A small network was shown many inputs. Here are its activations along a few directions, one row for each input.
In each table, some parts of the input vary, and every possible input appears once, in random order.
A made-up example of a description, with smaller parts first: ring(8) and (point or ring(11) or (values(3) and line(6))).
Shared parts are said once, and a part with two or three values counts as separate values.
(in the rows, 128 means zero)

Other details of the inputs vary at random and push rows far along two fixed directions, the same in every table; ignore that.

A family of inputs:
x1: [133 134 133 134 133 128 140 123 126 125 131 134 130 124 133]
x2: [129 126 129 126 126 137 128 122 130 119 132 132 138 130 126]
x3: [133 133 124 116 127 137 134 119 125 134 130 126 127 122 130]
x4: [133 125 128 117 128 141 128 121 130 129 131 136 134 124 124]
x5: [137 130 132 128 128 128 142 126 129 122 131 130 125 131 130]
x6: [128 138 130 130 129 131 130 115 122 126 134 126 135 123 131]
x7: [127 134 125 129 127 135 131 119 128 123 129 121 134 127 138]
x8: [133 137 130 122 122 129 132 117 125 124 134 122 125 132 122]
x9: [134 131 129 130 130 129 142 128 131 123 130 130 128 128 134]
x10: [126 137 126 132 129 134 129 119 127 122 130 122 135 124 137]
x11: [130 122 125 119 126 142 130 123 135 125 131 131 136 125 129]
x12: [128 133 124 127 126 134 132 121 129 121 128 120 131 128 136]
x13: [128 134 127 128 127 132 132 117 125 126 131 124 134 126 134]
x14: [132 133 131 136 133 129 139 124 129 123 132 132 131 124 135]
x15: [136 129 133 123 124 134 125 121 128 121 134 131 131 133 116]
x16: [130 137 128 123 128 130 132 118 122 128 131 126 131 127 127]
x17: [138 129 129 121 128 135 145 126 129 130 130 135 123 122 133]
x18: [132 136 130 122 125 129 132 117 123 125 132 124 128 130 125]
x19: [108 155 123 102 171 106  99 215 109 154 113 101 150 159 119]
x20: [106  92 119 159 111  90 110 134 139 149 107 134  87 113 125]
x21: [134 126 124 123 130 137 141 130 137 126 128 130 125 127 142]
x22: [131 124 129 126 123 138 125 125 133 115 133 125 132 136 125]
x23: [131 123 126 117 128 142 129 123 132 126 131 133 136 125 126]
x24: [130 128 131 127 128 137 126 119 127 123 131 136 139 128 126]
x25: [129 132 126 126 124 134 132 121 130 118 129 117 129 131 133]
x26: [106  87 123 152 102  92  94 131 136 146 113 132  91 118 108]
x27: [128 125 127 128 126 140 127 124 133 117 130 130 137 130 130]
x28: [108  95 127 158 112  85 109 131 130 158 107 141  87 109 120]
x29: [134 127 132 123 124 135 126 122 129 118 135 129 132 134 118]
x30: [132 136 129 122 122 129 132 119 126 122 134 120 127 133 124]
x31: [126 125 129 130 127 140 125 123 132 120 129 131 138 129 132]
x32: [131 132 129 136 134 133 138 125 132 121 131 130 129 125 138]
x33: [141 133 135 126 128 129 141 127 126 124 133 129 122 133 126]
x34: [128 129 131 131 129 136 123 120 128 120 133 134 140 126 128]
x35: [135 136 135 133 134 128 139 122 124 127 131 136 129 123 131]
x36: [132 131 122 118 126 138 135 119 127 132 130 123 129 123 133]
x37: [126 128 129 133 129 139 122 123 130 118 131 132 139 126 131]
x38: [136 129 131 130 127 129 142 127 131 120 131 128 126 131 132]
x39: [129 135 127 125 127 131 133 118 124 126 131 124 131 127 129]
x40: [130 123 129 127 125 138 125 124 132 115 131 127 134 133 127]
x41: [127 137 128 131 129 130 129 117 124 125 132 124 135 124 134]
x42: [129 127 130 129 127 137 126 120 129 121 132 134 140 129 128]
x43: [112 153 127 110 178 107 108 219 112 157 112 114 150 155 127]
x44: [129 134 125 126 126 131 133 119 127 124 131 122 132 128 131]
x45: [129 131 132 130 130 136 123 119 125 121 133 136 140 125 126]
x46: [130 134 129 123 124 130 133 118 124 123 132 121 129 130 126]
x47: [132 130 129 134 132 134 140 126 134 123 129 130 129 128 140]
x48: [136 127 126 122 128 135 143 129 134 128 130 131 126 125 139]
x49: [139 131 132 127 127 129 141 128 128 121 134 127 123 133 127]
x50: [102  87 112 149 103  91 101 128 135 162 106 127  85 105 122]
x51: [128 121 124 121 126 145 128 126 138 124 129 129 135 126 132]
x52: [134 132 133 132 132 129 142 124 127 127 130 134 129 126 134]
x53: [101  96 122 155 106  85  98 122 126 161 109 134  88 108 117]
x54: [139 132 135 127 129 128 141 125 126 124 130 132 124 130 128]
x55: [132 130 133 127 128 136 125 117 126 125 131 138 137 127 124]
x56: [109 154 121 105 166 109  98 214 114 151 113  99 144 160 120]
x57: [130 128 119 121 126 141 133 123 133 128 128 119 128 124 139]
x58: [132 126 132 124 125 135 126 121 128 118 132 131 135 132 121]
x59: [134 128 133 123 125 135 126 120 128 121 132 133 134 131 119]
x60: [138 130 131 129 126 130 141 128 131 120 134 126 123 134 129]
x61: [116 155 129 106 177 106 109 218 108 158 111 117 146 155 121]
x62: [131 125 130 125 125 135 126 122 130 117 132 130 136 133 123]
x63: [135 132 131 129 130 129 143 126 128 124 129 133 127 128 132]
x64: [136 128 129 130 127 133 140 128 134 119 133 124 122 135 132]
x65: [104  94 125 156 110  92  91 126 129 153 111 143  98 109 112]
x66: [128 135 128 127 128 132 132 116 123 128 132 125 133 126 132]
x67: [135 128 129 131 129 133 140 128 134 119 130 126 125 132 134]
x68: [129 140 131 129 131 130 129 115 121 128 134 128 133 123 129]
x69: [132 135 127 123 121 130 132 120 128 120 134 118 127 133 126]
x70: [136 127 127 122 128 135 144 128 131 129 129 133 125 123 136]
x71: [102  88 122 154 106  91  95 128 133 151 109 139  95 112 111]
x72: [133 130 131 125 127 136 127 119 127 123 131 136 136 128 121]
Description of these inputs: values(3) and line(4) and (point or line(5)).
Changing only the line(4) part turns x61 into x9. The same change can be made to x17. Which row results?
Answer: x48
Change only the line(4) part in x37. List by row number the other rows that result.
Answer: x34, x45, x65
List by row number the other rows that have the line(4) part and the values(3) part in common with x59.
Answer: x4, x15, x55, x65, x72
Change only the values(3) part in x18. List by row number the other rows that result.
Answer: x54, x59
Change only the line(4) part in x2. List by row number the other rows that result.
Answer: x27, x71, x72
List by row number the other rows that have the line(4) part and the values(3) part in common with x56.
Answer: x7, x10, x12, x25, x57
Start at x64 and move only the line(5) part, one step at a time. The first step leads to x67. Which rows follow, in order?
Answer: x20, x47, x32

A family of inputs:
x73: [114 133 131 149 130 120 110 121 123 123 128 127 136 126 129]
x74: [128 107 131 136 129 131 117 137 138 129 124 149 128 125 123]
x75: [111 116 116 126 123 130 100 136 134 135 121 119 129 124 126]
x76: [131 121 132 130 118 121 121 128 130 121 129 125 116 136 114]
x77: [117 129 128 135 123 110 132 116 118 129 121 127 134 128 127]
x78: [130 141 128 142 140 114 153 138 127 129 125 120 120 126 151]
x79: [124 130 128 126 124 111 124 120 117 150 124 131 115 117 121]
x80: [156 205 133  84 193 154 168 192 106 133 141 103 167 155 152]
x81: [136 121 127 133 140 123 153 156 141 135 121 138 112 125 146]
x82: [132 122 131 126 119 118 125 131 128 124 128 125 117 139 113]
x83: [126 108 132 139 132 134 110 137 138 128 127 149 130 124 122]
x84: [129 124 130 121 121 115 126 133 124 127 128 124 121 140 111]
x85: [124 132 128 120 125 111 125 120 113 151 124 129 121 119 119]
x86: [126 123 113 128 127 129 142 145 140 136 121 109 110 126 154]
x87: [130 123 133 132 121 123 113 132 131 120 132 125 120 137 113]
x88: [147 174 138  73 185 164 150 193 114 118 136 128 197 168 130]
x89: [112 113 115 123 120 128 108 133 133 136 118 118 124 125 127]
x90: [124 130 128 130 125 115 120 118 119 146 125 131 114 115 122]
x91: [177 114 137 153  74 163 203  15 158  76 160 139  90 105 151]
x92: [129 106 131 133 127 129 126 137 138 129 122 149 125 125 124]
x93: [117 127 129 141 123 109 128 120 121 130 120 128 129 128 129]
x94: [121 134 130 135 130 121 105 121 120 144 132 131 121 113 120]
x95: [116 131 131 145 129 117 116 124 122 125 125 128 134 127 129]
x96: [113 112 114 120 117 126 114 130 132 137 117 118 125 127 127]
x97: [123 133 130 132 128 119 112 122 119 145 129 131 120 115 121]
x98: [112 112 113 115 116 124 116 128 129 139 118 118 128 126 125]
x99: [110 117 117 130 124 133  95 133 135 133 125 118 130 122 125]
x100: [184 152 145 101 129 207 200  68 140  67 165 152 176 135 147]
x101: [115 128 129 144 126 112 123 122 122 128 121 127 129 127 130]
x102: [128 124 133 136 122 125 107 131 131 119 134 124 122 136 112]
What is each input in this table made of?
Answer: values(5) and (point or line(5))
List by row number the other rows that have the values(5) part in common with x80.
Answer: x79, x85, x90, x94, x97
Change only the values(5) part in x102. List by row number the other rows that result.
Answer: x73, x83, x94, x99
Change only the line(5) part in x75. List by row number the other rows that result.
Answer: x89, x96, x98, x99

A family of inputs:
x103: [126 102 133 145 115 121 121 121 139 124 125 149 117 120 120]
x104: [125  97 124 137 114 133 118 123 145 126 122 144 116 117 126]
x105: [122 132 125 141 118  99 140 112 121 147 122 122 100 111 135]
x106: [162 158 145 105 153 184 161 118 130  86 156 144 185 147 136]
x107: [164 157 140  94 141 183 159 120 133  79 157 126 175 157 128]
x108: [160 177 147 102 148 177 152 104 114  90 158 133 182 145 129]
x109: [124  96 121 135 110 133 117 122 147 125 122 137 112 122 123]
x110: [ 86 152 118  98 189 110  64 241 104 170 101 106 173 158 117]
x111: [132 128 133 145 121  98 147 118 120 143 121 133  96 117 132]
x112: [137 112 123 143 123 116 159 138 144 139 121 129  89 116 150]
x113: [175 172 142 110 157 166 205 131 129  94 150 127 151 146 160]
x114: [111 107 116 136 105 127 106 104 135 130 121 123 119 117 126]
x115: [174 165 133  98 154 177 202 132 135 101 148 125 152 141 163]
x116: [112 108 119 139 108 127 107 105 133 132 121 129 122 112 128]
x117: [136 112 130 145 123 104 161 135 136 137 118 139  93 120 140]
x118: [124 124 117 144 118 110 147 120 132 144 122 115  95 111 152]
x119: [122 116 133 142 110 115 107 105 125 129 127 136 116 123 109]
x120: [112 103 115 131  98 128 103 103 136 125 124 116 118 123 120]
x121: [123 135 125 146 121 100 142 113 122 144 124 118  97 111 139]
x122: [122 113 133 136 105 117 104 106 125 125 131 129 117 129 104]
x123: [114 119 126 140 111 118 103  99 122 133 127 131 125 111 115]
x124: [112 118 128 141 115 122 100  97 121 133 128 137 133 112 115]
x125: [110 174 130 111 196  77 109 251  95 178 104 101 133 161 125]
x126: [122  96 126 138 118 136 115 121 144 127 124 149 124 117 125]
x127: [125  93 121 129 105 134 114 121 147 120 126 130 113 128 118]
x128: [120 117 137 145 119 118 105 107 121 132 129 146 129 119 112]
x129: [122 120 116 139 116 109 145 119 131 147 118 119  98 110 149]
x130: [ 90 160 119  90 178  98  60 237  96 167 110  90 164 168  96]
x131: [151 178 135  95 143 180 146  97 115  91 157 115 184 144 130]
x132: [126 100 130 143 111 121 121 120 142 122 124 143 113 125 117]
What is each input in this table made of?
Answer: ring(5) and (values(2) or line(4))
Changing only the ring(5) part turns x115 into x117. The same change can be made to x109. Which row results?
Answer: x132
List by row number the other rows that have the ring(5) part in common with x120.
Answer: x110, x114, x116, x118, x129
Start at x113 and move only the ring(5) part, one step at a time. The first step leads to x125. Which rows follow, in order?
Answer: x121, x118, x112
Change only the line(4) part in x122. List by row number the other rows that result.
Answer: x108, x119, x128
